These are the activations of a small neural network, seen along a few directions. Each row is one input.
Each table varies a few parts of the input and shows all the possible inputs, shuffled.
A made-up example of a description, with smaller parts first: ring(8) and (point or ring(11) or (values(3) and line(6))).
Shared parts are said once, and a part with two or three values counts as separate values.

Other details of the inputs vary at random and push rows far along two fixed directions, the same in every table; ignore that.

Rows:
r1: [72,41,98,2,-39,127,-76,69,-230,1,-110,23,-15,-114,17]
r2: [-225,-64,-84,111,-213,-305,339,-89,332,-8,288,51,14,187,-40]
r3: [-243,-154,-248,47,-44,-169,190,-177,494,98,186,96,-36,280,21]
r4: [-57,-2,-24,-42,-53,-199,200,-57,243,-14,132,-175,115,80,20]
r5: [-64,141,140,149,-90,-128,489,-4,40,-142,338,-138,130,-64,-134]
r6: [24,-63,-147,-65,33,128,-290,-11,-153,-33,-227,182,-87,46,18]
r7: [-324,-179,-224,65,-164,-274,190,-180,459,82,190,131,-4,313,-18]
r8: [-156,-85,-82,50,-46,-66,67,-95,200,87,70,79,37,129,-26]
r9: [-243,-231,-209,-34,-21,-49,-157,-137,263,183,-98,187,-50,241,39]
r10: [-3,-83,-43,-88,63,68,-310,32,66,71,-93,28,-60,50,136]
r11: [-100,-131,-181,-79,8,70,-248,-85,-17,89,-256,146,-90,99,19]
r12: [263,38,-21,-104,194,351,-463,72,-326,-43,-300,218,-175,-125,53]
r13: [66,70,55,-52,-45,-107,126,74,142,43,97,-134,20,-32,-27]
r14: [8,231,353,219,-265,-206,639,104,-145,-117,386,-288,167,-245,-142]
r15: [64,-70,18,-65,113,234,-331,31,-191,97,-252,111,-57,-48,40]
r16: [-66,67,182,114,-118,-72,329,13,-118,-13,116,-180,124,-140,-102]
r17: [95,69,29,31,25,67,86,11,-11,-47,87,15,-58,-89,-3]
r18: [-34,41,38,82,-82,-65,229,13,-12,-127,144,-15,36,-26,-58]
r19: [97,199,228,117,-53,23,321,89,-228,-181,185,-133,85,-213,-94]
r20: [112,110,141,52,-42,67,25,85,-229,-99,32,22,-24,-147,-20]
r21: [148,-18,-4,-145,74,74,-260,110,18,98,-187,-13,-51,-42,29]
r22: [-35,-101,-144,-10,29,16,-71,-56,162,110,-55,121,-26,107,17]
r23: [55,66,-13,8,56,61,76,-7,-48,-92,52,30,-12,-51,-38]
r24: [-14,-166,-197,-162,108,-5,-309,-91,206,81,-224,18,-18,192,85]
r25: [117,-61,-162,-194,142,61,-375,-76,32,-54,-184,94,-99,94,105]
r26: [-265,-216,-277,-45,-95,-123,-125,-145,300,130,-76,222,-78,291,49]
r27: [-144,20,37,150,-118,-180,395,-69,249,-41,341,-43,31,87,-88]
r28: [302,136,63,-57,170,295,-166,109,-364,-123,-165,44,-68,-233,9]
r29: [235,66,29,-148,109,108,-273,115,-79,5,-136,8,-117,-85,22]
r30: [74,7,156,-45,53,106,-187,124,-114,64,-72,-126,-9,-117,88]
r31: [-97,-16,-21,49,-6,-40,146,-46,60,13,76,-6,91,40,-65]
r32: [56,80,129,2,-39,-34,-52,26,-199,-2,-17,-274,42,-81,53]
r33: [84,180,224,100,-10,15,339,109,-200,-72,145,-190,167,-214,-101]
r34: [-374,-369,-493,-122,16,-220,-325,-243,730,207,29,275,-163,544,166]
r35: [115,96,169,-12,17,25,-46,122,-89,-75,112,-109,-41,-128,57]
r36: [138,192,201,90,6,31,347,86,-179,-102,176,-184,108,-244,-80]
r37: [-90,-97,-216,-56,50,-159,-189,-97,298,70,-112,68,-60,250,85]
r38: [163,100,90,-70,41,-1,-1,26,-86,-97,6,-166,42,-80,17]
r39: [196,65,12,-81,110,38,-243,70,-122,-47,-166,-17,-100,-55,73]
r40: [-230,26,60,203,-184,-264,556,-95,320,-9,420,-120,123,108,-127]
r41: [97,82,139,2,10,-57,-47,68,-200,-158,64,-171,-12,-69,54]
r42: [-242,-125,-154,41,-76,-146,154,-133,280,63,97,67,53,210,-30]
r43: [97,89,137,55,-18,98,20,61,-211,-46,0,-14,9,-130,-20]
r44: [-117,-88,-40,66,-24,-74,162,-54,236,132,86,-19,38,80,-29]
r45: [68,-49,-83,-57,67,162,-313,-5,-105,-28,-163,223,-131,17,49]
r46: [-152,-22,-125,56,-32,-124,230,-88,248,10,187,22,74,127,-64]
r47: [41,21,136,-2,-26,120,-64,64,-230,47,-134,-12,-5,-130,15]
r48: [-1,36,76,53,21,-6,239,16,-21,39,77,-122,117,-111,-58]
r49: [-158,-233,-291,-92,113,27,-250,-125,219,165,-186,218,-54,235,31]
r50: [32,-113,-116,-129,78,29,-416,2,-80,-41,-185,28,-101,127,146]
r51: [-53,-153,-134,-80,124,133,-277,-60,-21,109,-235,167,-26,93,19]
r52: [-58,41,136,71,-41,-27,230,21,-102,18,65,-111,130,-105,-79]
r53: [69,55,37,-4,40,129,-47,45,-203,-77,-68,36,25,-75,-11]
r54: [89,111,156,71,1,61,158,70,-118,-38,94,-60,29,-134,-35]
r55: [-33,111,179,124,-121,-62,342,46,-132,-70,155,-156,129,-142,-91]
r56: [-118,-79,-73,-5,-54,-178,-52,-70,108,6,53,-129,25,144,67]
r57: [137,41,49,-16,118,200,-162,73,-251,-61,-128,76,-7,-93,-13]
r58: [-87,-17,-72,1,-67,-12,-1,-36,-56,-2,-65,51,8,24,-33]
r59: [120,9,23,-33,91,188,-194,68,-168,36,-162,87,-22,-66,20]
r60: [150,27,-15,-50,50,159,-264,66,-306,-106,-201,161,-82,-87,8]
r61: [86,150,175,101,-15,5,351,69,-109,-51,160,-196,143,-198,-86]
r62: [205,47,-20,-152,94,43,-255,65,2,-8,-71,58,-149,-41,3]
r63: [-11,22,129,73,-10,6,135,36,-32,74,54,-67,86,-105,-56]
r64: [30,-24,-80,-47,29,133,-190,-1,-151,-46,-161,130,-43,4,19]
r65: [20,77,179,23,-92,40,84,69,-222,34,-67,-78,9,-158,-6]
r66: [266,71,-7,-143,178,114,-402,99,-213,-101,-255,79,-159,-82,120]
r67: [145,175,216,46,15,-35,83,98,-119,-22,-37,-244,56,-211,20]
r68: [-339,-196,-220,67,-141,-228,158,-188,479,128,152,113,21,315,-15]
Each input here is: line(4) and (values(5) or (values(2) and line(6))).
Q: The inputs of r56 and r41 match in every part but the line(4) part. If r1 is changed in the same way as r56 into r41, which row does it become?
A: r20
Q: The inputs of r44 and r17 match in every part but the line(4) part. If r30 is changed in the same way as r44 into r17, which row does it become?
A: r35
Q: Which other rows does r50 become when the values(5) part takes its other values? List them by row number.
A: r29, r34, r38, r39
Q: Which other rows does r58 become when the values(2) part takes its other values? List them by row number.
A: r26
Q: Which other rows does r56 become when the values(5) part takes its other values? List them by row number.
A: r4, r10, r13, r37

Rows:
r69: [22,94,92,75,-61,-16,245,10,-49,-89,173,-27,25,-83,-68]
r70: [574,407,539,25,127,396,-6,353,-811,-261,-62,-191,11,-613,-44]
r71: [-29,0,144,50,-128,-9,35,91,-43,97,11,-13,-34,-89,-2]
r72: [32,-47,-117,-44,53,89,-213,-16,-68,-17,-133,155,-84,51,30]
r73: [23,32,29,-39,-15,-131,-2,26,97,-24,94,-129,-6,26,36]
r74: [-71,-33,41,28,-26,-67,38,-22,37,57,21,-103,38,5,8]
r75: [-46,-21,40,5,-16,-71,35,6,64,66,29,-111,41,9,29]
r76: [-130,-91,-70,38,-44,88,26,-51,-12,57,-32,170,18,51,-60]
r77: [41,45,-5,2,14,-50,79,6,90,-57,109,-6,-21,17,-12]
r78: [44,-54,-103,-61,102,165,-224,-8,-63,63,-187,148,-57,22,18]
r79: [-74,23,61,53,-114,-131,195,-19,-4,-63,121,-105,71,-2,-18]
r80: [-50,-83,-124,-55,34,-92,-45,-65,294,91,7,-9,-12,137,34]
r81: [54,60,43,27,1,27,100,23,-41,-75,96,38,-19,-57,-22]
r82: [4,58,204,70,-61,-16,157,63,-161,-3,64,-192,102,-118,-17]
r83: [21,-19,9,-73,53,-4,-129,31,74,69,-54,-62,-15,10,67]
r84: [-56,17,-3,14,-75,-192,184,-35,162,-35,165,-128,38,51,-10]
r85: [73,-67,-80,-113,99,113,-275,-5,-38,69,-207,50,-55,18,51]
r86: [-23,55,65,77,-35,-46,253,3,81,17,141,-69,71,-39,-61]
r87: [-24,80,85,148,-113,33,246,17,-153,-91,137,-3,66,-91,-69]
r88: [58,74,41,12,3,-8,83,35,-31,-69,80,-15,-9,-45,-18]
r89: [-33,-115,-124,-77,60,65,-252,-62,9,88,-212,95,-42,91,52]
r90: [228,188,229,-19,16,-18,90,131,-155,-123,91,-222,32,-197,-7]
r91: [-96,-12,-53,41,-52,-99,101,-64,63,-49,66,-3,14,54,-17]
r92: [18,-70,-66,-86,35,78,-343,0,-112,-14,-183,60,-72,71,105]
r93: [0,77,94,107,-68,-17,244,3,-73,-87,162,-14,34,-77,-60]
r94: [50,-83,-78,-90,84,102,-264,-7,-51,73,-219,61,-39,31,59]
r95: [34,-44,-40,-26,74,240,-220,7,-211,37,-212,208,-54,-57,-20]
r96: [11,70,79,52,-3,-90,230,20,131,5,139,-130,81,-49,-45]
r97: [-15,-39,-52,-2,30,103,-15,-22,-1,49,-32,125,-12,-1,-38]
r98: [17,-6,-66,-24,24,27,-57,-13,-4,-35,-25,77,-56,31,4]
r99: [-54,-7,-4,33,-3,-28,106,-13,35,36,13,-24,61,2,-26]
r100: [-62,-7,-56,22,-41,-103,97,-40,86,-38,70,-13,12,62,-14]
r101: [-91,-79,-117,-35,-15,-99,-87,-88,108,-8,-34,38,-34,130,35]
r102: [11,-97,-174,-96,119,99,-270,-48,87,83,-193,145,-61,109,65]
r103: [92,114,144,1,-18,-157,121,74,60,-65,191,-234,33,-62,3]
r104: [-84,-15,6,70,-31,7,123,-36,-11,36,21,30,49,-1,-66]
r105: [-21,-24,-17,-37,-5,-41,-140,-20,-10,-24,-49,-36,-38,45,59]
r106: [2,-62,-92,-50,86,136,-238,-32,-98,53,-229,126,-29,29,25]
r107: [-66,-82,-143,-42,40,10,-73,-70,142,80,-78,73,-10,102,6]
r108: [-66,-24,-3,60,-34,38,148,-19,9,38,59,72,41,-16,-70]
r109: [91,-12,40,-45,-26,98,-343,73,-165,40,-179,131,-155,-27,98]
r110: [-111,-92,-124,12,8,5,-4,-65,113,79,-39,116,-1,107,-25]
r111: [-45,43,51,19,-83,-198,157,-18,149,-26,183,-183,31,36,10]
r112: [23,30,89,-23,5,-26,24,49,-3,43,22,-148,33,-64,17]
r113: [124,-14,-42,-110,76,106,-303,35,-159,-33,-206,43,-81,-17,78]
r114: [-86,-152,-143,-73,32,57,-240,-56,20,93,-202,126,-19,123,45]
r115: [81,-33,-115,-108,85,95,-271,-3,-62,-27,-171,103,-93,34,47]
r116: [42,-25,-22,-71,53,9,-97,7,57,61,-72,-25,-2,8,34]
r117: [-28,-40,-113,-46,23,-78,-37,-47,165,-11,7,54,-42,113,40]
r118: [-277,-122,-175,90,-77,-240,347,-162,544,95,300,75,45,246,-60]
r119: [66,-51,-69,-107,64,45,-334,10,-53,-1,-164,24,-91,58,103]
r120: [328,266,313,13,56,95,92,205,-355,-172,48,-223,39,-334,-37]
r121: [-178,-20,-41,95,-114,-161,236,-67,112,-53,152,-26,66,86,-40]
r122: [-8,-4,24,-21,17,-109,32,16,193,63,89,-135,18,29,32]
r123: [-22,87,91,104,-68,-49,220,7,-98,-88,126,-48,42,-80,-59]
r124: [-100,33,24,134,-104,-82,271,-48,18,-63,194,19,40,-20,-75]
r125: [-48,-80,-130,-17,20,109,-216,-48,-85,-28,-147,196,-70,93,31]
r126: [31,37,60,38,12,72,124,35,-34,12,61,31,32,-89,-52]
r127: [-124,-33,-5,66,-62,-42,152,-27,10,35,28,-4,88,23,-63]
r128: [24,28,15,33,32,1,101,4,101,25,64,-15,24,0,-29]
r129: [-84,-57,-36,23,-22,92,-24,-22,-65,43,-88,114,25,31,-47]
r130: [-16,-3,-50,-45,-24,-131,28,-25,167,-23,72,-61,-11,84,28]
Q: What do these inputs look like to the network?
A: values(2) and (point or (line(5) and line(6)))
Q: The inputs of r122 and r103 match in every part but the values(2) part. If r80 is changed in the same way as r122 into r103, which row does it become?
A: r90
Q: The inputs of r108 and r93 match in every part but the values(2) part. If r104 is changed in the same way as r108 into r93, which row does it become?
A: r123
Q: Which other rows does r88 become when the values(2) part takes its other values? List them by row number.
A: r86
Q: Which other rows does r127 become when the line(5) part takes its other values? List them by row number.
A: r76, r82, r114, r129
Q: Which other rows does r102 become when the line(6) part takes its other values? List them by row number.
A: r96, r99, r106, r107, r127
Q: Which other rows does r91 become when the line(6) part takes its other values? List them by row number.
A: r100, r115, r117, r120, r121

Rows:
r131: [170,245,321,39,-52,-225,348,125,2,-111,293,-475,128,-204,-6]
r132: [-186,-235,-407,-46,61,95,-267,-191,226,47,-141,471,-161,295,17]
r133: [-174,23,169,88,-164,-323,411,-16,248,76,273,-364,177,11,-29]
r134: [-92,-211,-399,-95,109,120,-377,-142,200,23,-185,460,-192,285,49]
r135: [289,141,256,-48,99,374,-293,189,-681,-58,-333,-38,0,-353,11]
r136: [86,19,6,4,39,219,-164,25,-301,-45,-167,153,-51,-92,-13]
r137: [297,351,528,98,-53,61,299,258,-523,-172,144,-445,148,-470,-58]
r138: [238,295,260,70,-25,-139,419,132,-15,-230,377,-288,54,-213,-55]
r139: [454,119,124,-152,239,524,-621,212,-735,-123,-485,174,-146,-310,81]
r140: [120,231,419,74,-96,-193,394,175,-90,-16,246,-515,172,-278,-39]
r141: [208,120,115,-27,57,126,-95,101,-256,-117,-33,-25,-45,-158,15]
r142: [-72,-87,-223,-97,32,-142,-116,-91,330,-14,57,74,-103,217,65]
r143: [370,72,-26,-215,230,208,-547,107,-209,-121,-267,61,-197,-88,152]
r144: [-327,-226,-307,75,-15,-23,184,-219,398,172,65,298,35,265,-112]
r145: [310,68,89,-179,189,228,-517,160,-346,-40,-320,-51,-93,-151,131]
r146: [-141,78,172,86,-159,-494,523,-32,469,52,427,-500,164,40,-7]
r147: [-287,22,91,187,-229,-390,635,-77,340,26,424,-246,206,89,-120]
r148: [-108,-81,-229,-5,-13,-122,55,-125,343,-28,145,180,-76,216,-15]
r149: [-275,-325,-453,-25,28,123,-334,-220,184,143,-248,522,-136,358,28]
r150: [-393,-344,-320,-16,-60,-26,-194,-194,282,284,-219,238,-1,323,41]
r151: [-205,-103,8,35,-108,-180,137,-48,213,155,62,-136,103,110,4]
r152: [-37,-36,26,43,-22,183,-84,23,-287,58,-204,129,25,-73,-34]
r153: [71,148,169,170,-35,224,276,70,-391,-126,51,127,58,-247,-150]
r154: [-247,-122,-1,60,-128,-146,173,-83,187,183,46,-91,119,102,-28]
r155: [-70,-164,-389,-125,78,-80,-245,-140,413,-18,-9,285,-188,326,73]
Q: What do these inputs look like to the network?
A: point or (line(4) and line(6))

Rows:
r156: [-216,-304,-368,-171,31,-139,-404,-166,465,201,-167,152,-128,398,149]
r157: [-272,-331,-485,-155,89,-120,-387,-251,486,159,-197,236,-99,464,114]
r158: [301,243,318,20,68,174,107,196,-404,-132,25,-203,74,-348,-54]
r159: [-489,-278,-373,140,-170,-112,218,-283,348,95,75,392,25,374,-102]
r160: [-216,-282,-386,-164,39,-159,-378,-201,447,141,-163,147,-122,403,140]
r161: [148,-57,-121,-124,146,186,-421,19,-48,20,-227,207,-165,31,89]
r162: [561,192,159,-182,281,547,-630,246,-762,-171,-452,125,-181,-383,91]
r163: [-397,-308,-511,-17,-63,-318,27,-308,802,119,176,289,-115,542,42]
r164: [-241,39,146,141,-235,-466,632,-36,451,93,452,-382,181,56,-73]
r165: [-117,-16,7,11,-102,-263,149,-49,196,7,128,-192,58,93,17]
r166: [-18,220,313,170,-160,-263,675,45,-19,-115,389,-442,252,-197,-128]
r167: [116,-56,-84,-132,110,121,-470,40,-77,14,-228,123,-165,38,126]
r168: [81,185,286,198,-83,282,307,120,-601,-118,4,44,120,-357,-175]
r169: [-8,47,39,40,-51,-107,235,2,193,2,195,-53,19,-5,-46]
r170: [57,130,272,183,-65,283,246,116,-528,-45,-5,66,101,-323,-156]
r171: [-317,-366,-479,-146,63,-150,-325,-256,597,226,-134,234,-92,492,109]
r172: [526,179,142,-177,265,497,-609,227,-725,-183,-440,127,-172,-339,86]
r173: [151,194,316,46,-60,-57,173,150,-225,-80,110,-337,91,-238,8]
r174: [-157,100,103,172,-149,-321,647,-47,301,-68,468,-239,164,20,-119]
r175: [105,173,158,79,-17,-32,279,63,-146,-152,153,-158,100,-150,-74]
r176: [339,89,87,-155,159,280,-559,164,-462,-115,-335,57,-157,-167,129]
r177: [-37,36,93,28,-99,-186,159,25,168,1,206,-150,15,12,11]
r178: [102,-68,-93,-142,166,160,-437,6,-112,51,-306,60,-68,22,109]
r179: [112,-79,-74,-134,163,171,-429,27,-77,114,-320,52,-64,13,103]
r180: [-139,197,349,357,-279,-36,843,43,-272,-98,403,-138,253,-286,-247]
r181: [-200,97,141,185,-247,-435,647,-39,342,-66,526,-296,135,46,-90]
r182: [158,200,202,63,11,26,257,100,-202,-140,134,-170,92,-216,-76]
r183: [43,-178,-283,-190,197,184,-499,-50,118,117,-325,270,-138,165,87]
r184: [12,113,254,186,-67,238,304,96,-409,20,5,68,116,-292,-179]
r185: [12,-112,-128,-128,59,14,-359,3,155,103,-150,111,-132,133,109]
Q: The inputs of r185 and r177 match in every part but one. If r179 is changed in the same way as r185 into r177, which row does it become?
A: r171
Q: What do these inputs look like to the network?
A: line(5) and (point or ring(5))
